These are the activations of a small neural network, seen along a few directions. Each row is one input.
Each table varies a few parts of the input and shows all the possible inputs, shuffled.
A made-up example of a description, with smaller parts first: values(2) and (point or line(9) or (line(4) and ring(5))).
Shared parts are said once, and a part with two or three values counts as separate values.

Table:
r1: [ 22.0 -26.7 -28.0 -12.9  17.4 -11.2  -3.2  34.4   2.3   2.5  -3.3  -5.9]
r2: [ 12.4  23.6  24.8   6.3   1.3  -5.3 -35.4  -9.9 -35.6 -26.3   4.7  -3.3]
r3: [ 15.3  13.4   9.8 -22.6   5.0   1.6 -32.0 -18.7  -1.6  -8.8 -32.7   8.5]
r4: [  5.9 -19.0 -19.2 -17.9   6.9 -20.9  33.8  18.6  22.2  31.5  -2.8  16.9]
r5: [ -8.7  22.8  15.1 -25.7  17.2  -1.5 -27.3  -8.7  16.0  18.3 -40.1  20.2]
r6: [ -9.1 -47.5  -4.0  46.6 -21.0  63.0   5.6  20.7   0.6 -12.8  22.5  15.3]
r7: [  7.3  26.8   5.0  16.7   8.8   5.6 -32.4 -47.3 -26.0 -22.4   8.5 -20.4]
r8: [ -1.2  27.3  29.0 -28.4  10.4   6.5  12.1 -13.1  22.5  13.8 -25.1  23.6]
r9: [-19.2 -17.2 -13.7   5.2  -6.1 -22.3  45.5  14.3  18.9  28.0  -5.2 -16.3]
r10: [-11.4   2.1  -8.6  11.7 -25.5  -8.5  46.2  16.7  27.1  30.6  22.0 -27.4]
r11: [-27.2  25.6  29.4 -19.2  -8.9  -4.3  32.7 -25.5  16.9  -2.7 -15.8   0.4]
r12: [ 13.6 -13.8 -34.9  21.5  12.9  -7.8   1.0   3.4 -30.1 -12.4  40.4 -30.5]
r13: [-17.6  38.9  28.5   2.2 -36.2   3.9  19.8 -35.5  23.2  19.9  -7.3 -14.1]
r14: [  2.5  12.3   9.7 -11.9  11.6 -10.0 -35.8 -19.2 -16.9 -32.2  -4.5   7.1]
r15: [ -2.7 -13.9 -28.9 -27.1   9.2 -14.4   9.4  39.8   4.0  26.4  -7.0  15.5]
r16: [-17.9 -11.3  44.5  30.4 -22.1  76.3 -19.1 -25.3   0.8 -30.5   1.8  28.3]
r17: [ 21.0 -25.3 -21.4  25.1   2.4 -29.1 -17.2  26.5 -34.5  -0.2  22.2 -15.6]
r18: [ 15.0 -18.2 -37.0   0.0  16.7 -21.5  -3.8  28.8  -9.8 -23.0  21.5  -2.5]
- What do these inputs look like to the network? => values(2) and (point or line(8))
- Changing only the values(2) part turns r9 into r11. The same change can be made to r4. Which row results? => r8
- Change only the values(2) part in r5. List by row number the other rows that result. => r15
- Change only the values(2) part in r16. List by row number the other rows that result. => r6

Table:
r19: [ -1.2 -12.8  -0.7  23.7 -18.8  -1.1  10.4 -17.3 -26.6  16.9  34.9 -13.0]
r20: [  8.5  12.0   3.7 -24.5  18.6 -26.3 -30.6 -13.9 -11.2  -0.5 -18.6  -3.9]
r21: [  7.2  18.8  25.5 -24.5   2.6  16.5 -18.6   3.0 -18.7   5.6 -14.7  33.8]
r22: [ 11.8 -28.3 -10.9  20.5  -1.5   0.6 -25.7  -6.2 -31.4  12.3  14.9   3.2]
r23: [-20.4 -21.2   4.2  19.5 -24.0  21.2  16.1  -2.8   3.5  35.1  15.5  17.8]
r24: [ -7.3  19.1 -13.5  -2.9  10.2 -17.2  16.7 -31.5   4.0  -4.7  -8.3 -32.3]
r25: [ 24.3  -2.3 -41.0   5.9   0.8 -49.4  37.2  50.8   8.0  20.6  30.4 -36.7]
r26: [  5.3  11.6  14.9  20.8 -14.8  13.0   1.6 -14.0   5.8 -28.7  14.5 -31.7]
r27: [ 15.5  15.5  27.0  -0.2   8.5 -12.9 -31.1  -3.0  -8.7 -38.6  -2.6   7.1]
r28: [-28.5 -20.3  -9.6  -1.9 -17.2   9.2  26.5 -16.4  12.5  28.6 -14.9   2.3]
r29: [-14.5  21.4  42.7 -15.7 -21.5   5.2   8.2  -7.1   7.1  19.1 -10.9  25.6]
r30: [-20.2 -22.7   8.9  31.6 -20.6  33.5  22.3   9.2  12.7  -2.0   3.1   1.9]
r31: [ -5.4   2.7 -20.5 -22.0  32.0  10.2  -0.9  -9.3  11.4  -3.5 -28.5   7.9]
r32: [  1.9  15.7   4.7 -39.3  21.2   2.0 -15.2  -3.4   5.9  10.7 -20.8  19.9]
r33: [ 24.9 -16.8 -50.4   2.3  21.2 -50.3   3.0  64.4  -3.6   9.7  18.7 -14.2]
r34: [  9.1 -31.1  -4.7  15.1   3.1  39.0  -0.8  13.8  -5.9 -16.1   1.7  11.2]
r35: [ -6.4   3.9 -22.3  -7.5  33.5 -17.9 -20.3 -17.5  -5.5 -12.8 -19.6 -12.9]
r36: [  2.2  35.0  33.6  -8.6 -12.8 -12.9  -2.2 -20.5 -22.7   4.9  12.7  -5.5]
r37: [-14.4  14.2  25.2 -28.4  -3.2  -6.5  16.9 -12.8  29.9  26.3 -25.0   5.0]
r38: [  3.6  -9.3   0.5  37.2 -16.4  14.0  13.5  -6.9 -13.9 -13.6  20.7 -28.6]
r39: [ 12.5  22.2  25.0 -11.7   5.6  18.0 -17.7   7.4   9.0 -28.1  -8.4  30.5]
r40: [-10.6 -19.9 -27.5 -13.5  11.5  18.1  -4.9  -7.7  -8.1  15.4  -9.5  16.1]
r41: [  8.4  32.1  38.7   4.0  -7.5 -10.9   3.9 -14.5   0.9 -28.9  14.9 -12.0]
r42: [  6.5  22.4  20.3  -9.6   5.2 -12.3 -40.7  -6.5 -32.4  -2.4  -4.4  13.8]
r43: [-10.8  22.6  46.2   0.2 -14.0  10.0  11.3   0.5  31.1 -13.6  -7.2  17.6]
r44: [  7.3 -25.7 -10.3  30.1   2.6   9.9 -22.4   4.7 -21.8 -25.1   9.6  -6.0]
r45: [  7.7 -15.7 -36.6   0.4  -7.4 -35.4  51.2  65.9  34.1  31.7   7.4  -3.2]
r46: [-16.2  -5.0 -17.1   3.7  -5.2 -12.1  14.0 -30.0 -14.5  13.7  15.3 -24.5]
r47: [  5.7  -4.2   4.3  16.7   5.3  10.4 -35.0  -0.1  -6.0 -39.5   2.0 -11.0]
r48: [-28.7   3.1  -4.8 -12.3   3.8  -2.5  28.9 -17.8  32.3   5.2 -29.5  -0.4]
r49: [-12.4   1.0  19.6  14.5 -27.0  31.9   8.4  -0.9  37.2 -17.7  -7.2   0.2]
r50: [  1.2  31.2  13.3 -20.7   3.0 -24.5   2.8 -26.5   0.9  11.6   1.0 -22.6]
r51: [ 32.1 -17.7 -52.8 -10.4  14.6 -26.0  22.2  71.0  15.4  18.5   7.1   9.1]
r52: [  5.5  -1.6   2.7   2.3   0.1  39.5 -19.2   8.4  12.3 -32.2  -3.9  12.3]
r53: [ -8.4 -24.3 -25.8  -1.3  10.2 -13.3 -18.9 -17.2 -25.8   1.7  -4.0  -5.6]
r54: [  4.5 -25.5 -12.6   6.4  -1.5  29.4 -10.8   4.7 -17.6  20.2  13.3  28.6]
- Changing only one part turns r38 into r34. The same change can be made to r26. Which row results? => r52
- What do these inputs look like to the network? => values(4) and (point or ring(8))
- Change only the values(4) part in r37. List by row number the other rows that result. => r20, r32, r50
- Which other rows agree with r43 in the values(4) part? List them by row number. => r23, r28, r29, r30, r37, r45, r48, r49

Table:
r55: [ 14.2 -41.2 -72.4  12.7   3.5 -29.6  47.0  59.7  14.0  32.1  20.5 -20.3]
r56: [ -0.9  -6.4  12.0  13.9 -12.3  24.7  -9.1  -7.2  -5.3  -8.0  10.2   9.1]
r57: [ -3.5 -12.4   6.5  30.5 -14.4  22.0 -14.9 -12.5 -13.0 -17.9  18.8  -4.9]
r58: [-7.9 -1.7 16.0  4.6 -6.1 22.6 -0.3 -4.3  7.1 -9.4 -6.8 11.0]
r59: [-18.7  13.8  26.9  -4.9 -15.8   8.1  27.1  -9.8  22.0  14.1  -7.7   2.7]
r60: [-16.3   1.6  16.1  -3.8 -11.5  16.8   6.8 -16.6  13.8   9.2  -7.8  11.4]
r61: [ 14.3   3.2  -4.6  -4.6  12.7  -5.7 -19.7   0.4 -19.9 -10.1   1.8  -0.2]
r62: [ 10.0   8.6   1.3 -13.8  13.0 -12.9 -18.4   7.2  -4.1  -8.3 -10.5   7.3]
r63: [ -2.9  25.7   7.9 -24.4   9.5 -20.8  14.8  -4.3  12.1   9.6 -15.1  -6.4]
r64: [ -0.4  11.9   0.2 -22.2  10.7 -16.1  -7.5  -7.5   1.2   8.9 -14.2   5.0]
r65: [ 12.2  -3.1  -9.9  12.0  10.7  -9.1 -25.6  -5.1 -27.9 -20.1  10.7 -14.6]
- What do these inputs look like to the network? => point or (values(2) and line(5))
- Start at r65 and move only the line(5) part, one step at a time. The first step leads to r61. Which rows follow, in order? => r62, r64, r63
